These are the activations of a small network on made-up records, seen along a few directions, one row for each record.
After each row come some of the record's fields: Y, Z, G, D, H, S, T.
A field that a record lacks is written missing.
Other fields move the rows too, some of them a lot.
(in the rows, 500 means zero)
Random noise pushes rows far along 4 fixed directions. That doesn't count. These rows show it; they differ only by the noise:
[384 488 558 659 456 849 611 614 452 730 440 895 389 592 795 504 489 503
 478 540 511]
[438 510 469 500 505 664 458 523 518 504 497 674 381 386 669 479 453 450
 563 562 453]
[453 525 582 424 619 194 614 255 430 474 341 471 544 501 578 436 493 446
 488 538 553]
[412 482 627 412 607 115 529 219 416 520 208 634 495 454 573 382 362 522
 501 517 530]
[326 442 507 555 295 600 485 441 403 682 480 743 461 498 705 484 416 527
 407 444 387]
[448 504 537 430 607 394 446 389 503 461 335 670 396 357 605 415 380 482
 587 569 494]

[463 394 582 586 464 592 562 559 445 637 337 709 457 572 572 361 406 588
 517 465 546]
Y: y1 / Z: z1 / G: g1 / D: d2 / H: h2 / S: s1 / T: t2
[370 407 432 415 352 417 285 444 456 473 412 660 434 328 539 397 248 537
 498 506 361]
Y: y4 / Z: z1 / G: g1 / D: missing / H: missing / S: s2 / T: t2
[584 610 403 468 594 690 551 597 575 425 667 495 298 427 585 497 566 395
 630 518 464]
Y: y2 / Z: z1 / G: g2 / D: missing / H: missing / S: s1 / T: missing
[485 432 589 588 497 604 577 629 458 540 436 557 611 630 501 521 539 519
 518 500 577]
Y: y6 / Z: z3 / G: g1 / D: d1 / H: h1 / S: s2 / T: t1
[368 544 486 515 383 496 635 385 475 579 646 393 566 535 615 524 562 398
 448 517 446]
Y: y5 / Z: z4 / G: g2 / D: missing / H: missing / S: s1 / T: missing
[677 557 512 455 726 513 340 627 668 295 407 519 419 319 352 562 449 500
 633 623 579]
Y: y3 / Z: z2 / G: g1 / D: missing / H: missing / S: s1 / T: t2
[616 596 423 443 515 617 435 681 548 285 667 244 554 399 351 616 562 418
 570 576 532]
Y: y5 / Z: z2 / G: g2 / D: missing / H: missing / S: s2 / T: t3
[415 467 472 410 310 498 431 414 531 468 604 419 555 409 494 495 406 494
 503 430 407]
Y: y1 / Z: z1 / G: g2 / D: d2 / H: h2 / S: s1 / T: missing
[384 508 379 429 111 485 353 314 502 512 888 198 624 469 444 711 512 469
 335 362 292]
Y: y3 / Z: z3 / G: g2 / D: d2 / H: h2 / S: s1 / T: missing
[507 525 560 557 555 512 565 543 431 625 384 639 479 577 525 420 451 611
 522 485 501]
Y: y2 / Z: z3 / G: g2 / D: d2 / H: h1 / S: s1 / T: t1
[524 456 444 402 340 290 333 466 480 563 518 585 341 415 385 474 421 649
 437 267 306]
Y: y6 / Z: z3 / G: g2 / D: missing / H: missing / S: s1 / T: missing
[527 452 663 578 559 277 640 472 395 644 366 577 507 703 465 531 532 627
 411 392 530]
Y: y6 / Z: z3 / G: g1 / D: missing / H: missing / S: s1 / T: t1
[419 535 488 471 452 532 417 346 525 461 697 482 519 482 590 624 516 402
 477 538 541]
Y: y3 / Z: z4 / G: g1 / D: d2 / H: h1 / S: s2 / T: t4
[574 558 485 456 516 341 421 477 533 518 408 531 372 462 397 481 451 567
 516 418 471]
Y: y5 / Z: z2 / G: g2 / D: missing / H: missing / S: s1 / T: missing
[358 360 530 487 279 435 332 431 459 617 412 676 420 488 510 446 282 619
 458 336 357]
Y: y6 / Z: z3 / G: g1 / D: d2 / H: h2 / S: s1 / T: t1
[644 570 491 434 804 342 528 451 599 418 434 541 336 487 499 419 589 458
 610 498 581]
Y: y6 / Z: z4 / G: g1 / D: d1 / H: h1 / S: s1 / T: t2
[417 466 452 558 395 869 490 712 495 475 569 562 546 419 661 432 394 444
 548 637 440]
Y: y2 / Z: z1 / G: g1 / D: d2 / H: h2 / S: s2 / T: t2
[579 580 422 364 696 477 516 418 578 344 568 438 326 338 606 422 540 327
 640 556 450]
Y: y2 / Z: z4 / G: g1 / D: missing / H: missing / S: s1 / T: t2
[271 404 598 466 369 158 503 105 347 703 314 627 592 542 588 454 340 563
 337 408 430]
Y: y3 / Z: z4 / G: g1 / D: missing / H: missing / S: s1 / T: t2
[609 536 647 585 643 465 630 512 519 578 345 629 492 703 464 615 583 523
 434 519 692]
Y: y3 / Z: z2 / G: g1 / D: missing / H: missing / S: s2 / T: t2
[583 546 620 595 750 713 633 685 564 533 351 769 409 610 504 579 489 524
 628 665 728]
Y: y3 / Z: z3 / G: g2 / D: missing / H: missing / S: s1 / T: t1
[471 472 455 412 407 330 517 315 499 517 585 388 434 524 539 433 568 480
 426 371 413]
Y: y6 / Z: z4 / G: g1 / D: d2 / H: h2 / S: s1 / T: t2
[664 511 387 554 467 590 704 671 463 504 689 264 496 638 453 489 811 456
 393 431 452]
Y: y6 / Z: z3 / G: g1 / D: missing / H: missing / S: s2 / T: t2
[260 466 462 327 518 431 237 349 544 343 310 602 549 115 573 293 123 411
 733 680 466]
Y: y5 / Z: z4 / G: g2 / D: d1 / H: h1 / S: s1 / T: t4
[541 499 435 463 406 433 556 485 446 582 620 438 420 566 426 522 634 547
 412 330 363]
Y: y6 / Z: z3 / G: g2 / D: missing / H: missing / S: s1 / T: missing
[561 479 369 511 405 623 493 588 459 493 698 418 485 471 513 405 553 466
 468 490 388]
Y: y1 / Z: z1 / G: g1 / D: d2 / H: h1 / S: s2 / T: t2
[627 429 447 436 571 502 209 684 544 385 374 660 215 236 310 361 369 612
 656 470 361]
Y: y6 / Z: z2 / G: g1 / D: missing / H: missing / S: s1 / T: t3
[381 500 391 520 163 672 318 391 511 586 814 512 504 589 570 750 531 500
 325 303 325]
Y: y4 / Z: z3 / G: g1 / D: d2 / H: h1 / S: s1 / T: t2
[559 493 629 526 670 496 511 624 504 461 278 616 562 571 450 437 405 534
 558 593 633]
Y: y6 / Z: z2 / G: g1 / D: d2 / H: h1 / S: s2 / T: t3
[586 536 340 541 443 738 532 650 507 439 725 371 382 467 554 524 638 442
 545 490 417]
Y: y5 / Z: z1 / G: g1 / D: missing / H: missing / S: s1 / T: t2
[557 603 375 511 428 630 566 438 530 522 834 395 373 558 640 541 723 360
 448 407 412]
Y: y2 / Z: z4 / G: g1 / D: d2 / H: h1 / S: s1 / T: t2
[397 511 590 410 584 290 498 245 463 484 350 617 420 485 629 378 368 434
 529 567 581]
Y: y5 / Z: z4 / G: g1 / D: d2 / H: h2 / S: s2 / T: t4
[362 486 576 437 376 171 409 121 462 540 501 500 633 508 500 571 434 520
 344 438 483]
Y: y3 / Z: z4 / G: g1 / D: d2 / H: h1 / S: s2 / T: t2
[607 642 596 558 846 676 732 593 632 476 481 574 425 561 582 591 697 421
 648 689 770]
Y: y3 / Z: z4 / G: g2 / D: missing / H: missing / S: s1 / T: missing
[449 443 531 511 296 311 591 401 333 683 481 549 472 624 468 442 464 601
 373 311 372]
Y: y2 / Z: z3 / G: g2 / D: missing / H: missing / S: s1 / T: t1
[537 492 535 456 502 360 349 403 540 464 425 516 463 452 410 610 413 562
 507 422 493]
Y: y3 / Z: z2 / G: g1 / D: d1 / H: h2 / S: s1 / T: t2
[505 449 450 424 657 771 246 722 640 350 341 853 238 211 580 319 212 510
 766 686 462]
Y: y6 / Z: z1 / G: g1 / D: d2 / H: h2 / S: s2 / T: t2
[515 511 443 529 489 643 606 659 495 490 621 479 491 523 507 486 572 474
 479 511 478]
Y: y6 / Z: z1 / G: g2 / D: missing / H: missing / S: s1 / T: missing
[502 473 564 651 454 720 592 685 432 627 469 550 617 640 498 571 539 503
 412 566 564]
Y: y3 / Z: z2 / G: g1 / D: missing / H: missing / S: s2 / T: t3
[529 491 476 514 666 703 448 665 609 480 453 772 263 370 606 401 444 488
 624 577 479]
Y: y6 / Z: z4 / G: g1 / D: missing / H: missing / S: s1 / T: t2
[387 477 526 446 502 356 451 252 478 549 503 555 416 431 615 498 421 453
 518 478 473]
Y: y3 / Z: z4 / G: g1 / D: missing / H: missing / S: s1 / T: t4
[541 516 489 471 613 461 656 568 487 446 494 441 493 520 451 401 579 454
 514 560 526]
Y: y6 / Z: z1 / G: g2 / D: missing / H: missing / S: s2 / T: missing

Here are new rows. What are their fields?
[471 517 438 472 566 615 428 492 575 446 529 541 460 350 589 516 462 448
 568 597 502]
Y: y3 / Z: z4 / G: g1 / D: missing / H: missing / S: s1 / T: t2
[435 492 393 469 310 751 385 516 544 501 828 478 471 453 610 595 604 429
 441 438 340]
Y: y6 / Z: z4 / G: g1 / D: d2 / H: h1 / S: s2 / T: t2
[536 476 541 487 435 348 338 522 487 473 443 445 534 398 258 561 419 641
 502 439 486]
Y: y3 / Z: z2 / G: g2 / D: missing / H: missing / S: s1 / T: t3
[436 427 437 581 282 668 305 682 481 532 453 528 569 399 466 455 337 564
 537 465 410]
Y: y5 / Z: z2 / G: g1 / D: d1 / H: h1 / S: s1 / T: t3
[420 554 472 521 387 492 590 367 432 727 615 587 411 588 661 414 558 487
 426 390 370]
Y: y2 / Z: z4 / G: g2 / D: d2 / H: h1 / S: s1 / T: missing
[538 553 498 619 365 620 818 582 384 610 687 334 592 808 511 624 776 458
 354 440 581]
Y: y5 / Z: z3 / G: g2 / D: missing / H: missing / S: s2 / T: t1
[558 477 462 457 539 454 440 557 530 363 592 361 485 434 381 550 512 490
 529 504 420]
Y: y6 / Z: z3 / G: g1 / D: missing / H: missing / S: s1 / T: t1
[443 471 525 487 517 548 567 557 450 604 475 690 404 510 582 419 494 521
 504 489 480]
Y: y6 / Z: z4 / G: g2 / D: missing / H: missing / S: s2 / T: missing
[544 457 459 432 498 611 208 581 632 368 481 710 310 311 444 483 364 549
 644 489 421]
Y: y6 / Z: z3 / G: g1 / D: d2 / H: h1 / S: s2 / T: t2
[476 588 338 365 518 658 303 505 592 393 657 533 273 204 609 492 434 425
 672 515 376]
Y: y5 / Z: z4 / G: g2 / D: missing / H: missing / S: s1 / T: missing
[467 510 498 417 532 422 441 345 547 419 465 583 413 416 590 415 430 443
 593 503 486]
Y: y2 / Z: z4 / G: g1 / D: d2 / H: h1 / S: s1 / T: t2
[627 559 380 291 586 433 169 538 679 176 558 341 442 137 239 568 396 465
 652 587 454]
Y: y3 / Z: z2 / G: g2 / D: missing / H: missing / S: s2 / T: missing
[585 499 446 445 575 420 426 558 541 402 530 473 457 388 467 424 542 513
 561 489 474]
Y: y6 / Z: z4 / G: g1 / D: d1 / H: h1 / S: s2 / T: t2
[567 612 497 441 806 504 522 372 642 334 580 459 378 449 589 566 590 313
 700 644 677]
Y: y3 / Z: z4 / G: g1 / D: d1 / H: h1 / S: s1 / T: t4
[371 458 488 420 597 487 426 413 534 468 356 587 427 371 630 287 300 440
 605 549 503]
Y: y6 / Z: z4 / G: g1 / D: d2 / H: h2 / S: s1 / T: t4
[426 373 580 584 211 391 513 438 322 698 480 579 595 649 454 586 478 649
 295 339 436]
Y: y3 / Z: z3 / G: g1 / D: missing / H: missing / S: s2 / T: t1
[536 543 575 506 487 459 548 525 483 514 564 436 547 624 404 598 557 548
 405 428 518]
Y: y6 / Z: z2 / G: g2 / D: d2 / H: h2 / S: s1 / T: missing
[456 562 503 507 545 433 670 342 503 450 586 244 772 602 579 590 632 367
 450 564 630]
Y: y3 / Z: z4 / G: g1 / D: d1 / H: h1 / S: s1 / T: t2
[512 579 514 328 711 301 512 335 559 346 456 395 525 349 486 483 485 393
 602 629 604]
Y: y3 / Z: z4 / G: g2 / D: missing / H: missing / S: s2 / T: missing
[606 526 454 321 670 219 430 406 539 336 492 394 328 380 325 452 484 499
 616 447 442]
Y: y6 / Z: z3 / G: g2 / D: missing / H: missing / S: s1 / T: t1
[356 425 571 490 487 372 574 334 427 635 399 602 454 587 643 405 440 483
 464 391 509]
Y: y6 / Z: z4 / G: g1 / D: d1 / H: h2 / S: s1 / T: t4
